A small network was shown many inputs. Here are its activations along a few directions, one row for each input.
In each table, some parts of the input vary, and every possible input appears once, in random order.
A made-up example of a description, with smaller parts first: one of 5 places around a ring, together with either a single point or one of 9 places along a line or (one of 2 separate values, together with one of 6 places along a line).
Shared parts are said once, and a part with two or three values counts as separate values.

Other details of the inputs shift rows strongly along two fixed directions, in all tables alike. That doesn't count.

A family of inputs:
r1: [ 1  0 -4  4 -3  2  2  4  0  4  2  1 -1  1  1 -1]
r2: [ -1  -4   4  -2  13   3  -8  -5  -2  -8   8  -2  12 -13  -1  -4]
r3: [-1  1 -5  2 -1 -1  8 -4 -2 -3 -1  0 -5  1  4  2]
r4: [ 1 -2  0  0 -4 -2  1  5 -1  0 -3  2 -5  0 -2 -4]
r5: [ 1  3 -7  0 -3  0  3  2 -1  4  0  0  0  3  1 -2]
r6: [ 0 -1  0  0 -3 -4  2  4  5  2  1  4  0  0 -1 -6]
r7: [ -1  -3  -1  -3  16   6  -1 -16 -12 -19   6  -6   6 -14   6  -2]
r8: [-1 -1  0  1 -3 -4  2  4  5  3  1  2  0  0  0 -7]
r9: [ 1  1 -4  4 -3  1  2  4  0  5  2  2 -1  3  1  0]
r10: [ 0  0 -1 -3 -2 -2  1  2 -2  0 -3  2 -4  1 -3 -4]
r11: [  1  -3   6  -2  11   9  -8 -11  -8 -12   6  -4   7 -12   4   0]
r12: [-1  2 -2 -3 -3 -6  2  4  5  4 -2  4  1  4 -1 -5]
r13: [ 0  1 -3  0 -5  3  3 -3 -1 -1  0 -1 -3  2  3  0]
r14: [ 0  0 -5  3 -2  0  2  4  2  5  1 -2 -1  3  0  0]
r15: [-1  0  3  2 -5  1  0 -1  1  0 -5  1 -4  2  4  1]
r16: [ 0  0  3  2 -6  1  2 -2  0  0 -3 -1 -5  3  4 -1]
r17: [-1  0  0  3 -5  1  2  0  2  3 -1 -3 -4  4  2  3]
r18: [ 0  0 -1  2 -6  1  2 -1  2  3 -2 -1 -4  5  0  4]
r19: [ 1  1 -7  1 -2  1  3  1 -1  3  2  0  0  2  0 -2]
r20: [-2 -1 -2  0 -3 -5  2  3  4  2  1  2  0  2 -1 -7]
r21: [ 1  1 -5  4 -3  1  2  4  1  4  1  0 -1  0  1 -1]
r22: [ 0  1  1 -1 -3  2  2 -4 -1 -2 -3  0 -3  3  3 -2]
r23: [-1 -2 -1 -1 -4 -2  2  5 -2  1 -2  0 -5  0 -1 -5]
r24: [ 0  3 -3  0 -7  1  4 -1  0  2 -2  0 -3  4  3  2]
r25: [ -1  -3   6  -2  12   8  -8 -11  -7 -12   6  -9   8 -11   3   1]
r26: [ 0 -1  1  1 -3 -3 -1  5 -1  1 -4  2 -4 -1 -1 -3]
r27: [ 1  1 -6  3 -3  0  2  2  1  5  1 -1 -1  4 -1  0]
r28: [ 2  3 -1 -3 13  4 -7 -5 -3 -4  6 -6 11 -7 -4  6]
r29: [ 0  4 -2 -3 -3 -6  2  3  3  1  0  2  2  2 -1 -6]
r30: [ 1  0  3  1 -7  2  2  0  2  1 -4  2 -5  4  3  2]
r31: [-1  0  3  2 -6  2  1 -1  0  0 -3  2 -4  3  4  0]
r32: [ 0  5  2 -2 -5  1  2 -2  0 -1 -4  0 -3  4  3  1]
r33: [ 0  2 -8  3  1 -3  7  2  0  2  0  2 -3  4  1  2]
r34: [ 0  1 -1 -3 -3 -3  1  4 -2  2 -4  2 -3  2 -2 -3]
r35: [  1  -3   3  -1  11   9  -6 -10  -6 -10   9  -7   8 -12   1   4]
r36: [ 1  1 -4  4 -2  1  2  3  1  5  2 -2 -1  1  0 -2]
r37: [-2 -1  0  2 -3 -5  0  6  6  3 -1  4  0  1  0 -5]
r38: [ 0  4  0 -3 -3 -4  1  3 -2  0 -4  1 -3  1 -2 -3]
r39: [-2 -3  1 -3 18 -3 -3 -6 -1 -9  6  0 11 -9 -3  1]
r40: [ 0  1  0  3 -6  2  3 -1  1  2  0 -2 -4  3  2  2]
r41: [ 0 -1 -1 -1 -4 -4  1  4 -1  2 -4  1 -5  2 -3 -3]
r42: [  3   2  31  -8  25  -7 -27   4  27  26 -17   5  19  22 -28  58]
r43: [  1   3   3  -4  11   7  -6 -10  -6  -9   6  -7   9  -9   0   5]
r44: [-1  0 -2 -1  2 -6  5  3 -2 -1 -4  3 -4  1 -2  0]
r45: [-1 -2  2  0 -3 -2  0  5 -2  1 -3  3 -4  0 -1 -3]
r46: [-1  0  0  3 -6  3  2  0  0  1  0  0 -4  1  3  2]
r47: [ 0  0  2  1 -5  0  1 -2  2  2 -5  0 -4  6  1  2]
r48: [-1 -1  1  1 -3 -5  0  6  5  4  1  6  0  3  0 -4]
r49: [ 0 -2  1  0 -3 -2  0  4 -2  1 -2  4 -5  0  0 -4]
r50: [  1  -3   3  -1  11   9  -7 -10  -7 -10   9  -5   7 -11   2   3]
r51: [-2 -1 -1  0 -2 -4  2  5  5  3  1  2  0  1 -1 -6]
r52: [-1  0 -2 -2 -1 -5  2  2  4  2  1  4  1  2 -1 -7]
r53: [  2  -3  -1   0  13   7  -7  -5  -5  -6  10  -6  11 -11  -2   2]
r54: [ 0  1  0  4 -6  2  1  0  0  1 -1 -1 -4  1  3  2]
r55: [ 0 -1  0  0 -4 -2  1  4 -2  0 -2  0 -5 -1 -1 -6]
Description of these inputs: one of 5 places around a ring, together with either a single point or one of 10 places along a line.
Q: The inputs of r17 and r23 match in every part but the place on the ring of 5. If r40 is changed in the same way as r17 into r23, which row does it become?
A: r55
Q: Which other rows agree with r22 in the place on the ring of 5? List them by row number.
A: r7, r11, r15, r16, r25, r30, r31, r32, r42, r47
Q: Change only the place on the line of 10 in r12. List by row number the other rows that result.
A: r2, r6, r8, r20, r29, r37, r48, r51, r52
Q: Change only the place on the ring of 5 in r44. List by row number the other rows that result.
A: r3, r7, r33, r39
Q: Which other rows agree with r27 in the place on the ring of 5? List them by row number.
A: r1, r5, r9, r14, r19, r21, r28, r33, r36, r53

A family of inputs:
r56: [ 0  1  6  3 -8  5  0 -2  3  3 -5 -1 -5  6  3  8]
r57: [ -2  -8 -15  -4   9  13   3 -18 -33 -41  24 -11   5 -42  19 -47]
r58: [  2  -7  24 -13  53   2 -34 -12   4  -6   6  -8  36 -16 -25  35]
r59: [ 1  5 -8  5 -6  1  9 -1  2  6 -2 -1 -5  9  3  8]
r60: [  1   5 -10   4  -8   0   9   3   1   7   0   0  -5   8   3   1]
r61: [-1 -2  9 -3  0 -2 -5  0  0 -3 -5  2 -1 -1 -1 -2]
r62: [ 1 -2  5  4 -6  3 -5  5  6  7  0  1  0  3 -1  3]
r63: [ 1 -1  1  4 -4  1 -3  6  5  8  2  1  1  2 -2  1]
r64: [-1  3 -6 -2 -2 -6  6  2 -2 -1 -3  2 -4  2  0 -5]
r65: [-1  0  9 -4 -1 -1 -2 -2  0 -2 -8  2 -4  3  0  3]
r66: [ 1  4 -2  4 -8  3  6 -2  1  4 -4 -1 -7  9  5  8]
r67: [-1  0 -6 -2  2 -9  3  7  4  3  3  5  3  0 -4 -8]
r68: [  0   1 -10   5  -3  -3   4   8   7  10   6   2   4   3  -1  -4]
r69: [ 1  1 -7  5 -8  0  5  6  3  8  0  0 -4  6  1  0]
r70: [-1 -3  7 -3  1 -3 -5  2  1 -2 -2  3  0 -2 -3 -5]
r71: [ 0 -1  6  3 -7  4 -3  1  4  5 -2 -1 -3  4  1  4]
r72: [-1  3 -5 -2  0 -5  8 -1 -3 -3 -4  2 -5  3  1  0]
r73: [-1  2  1 -3 -2 -3  4 -2 -2 -3 -6  2 -6  3  2  1]
Q: What do these inputs look like to the network?
A: one of 2 separate values, together with either a single point or one of 8 places around a ring
Q: The inputs of r58 and r69 match in every part but the choice among 2 separate values. If r65 is changed in the same way as r58 into r69, which row does it become?
A: r56
Q: Change only the choice among 2 separate values in r70. List by row number the other rows that result.
A: r62
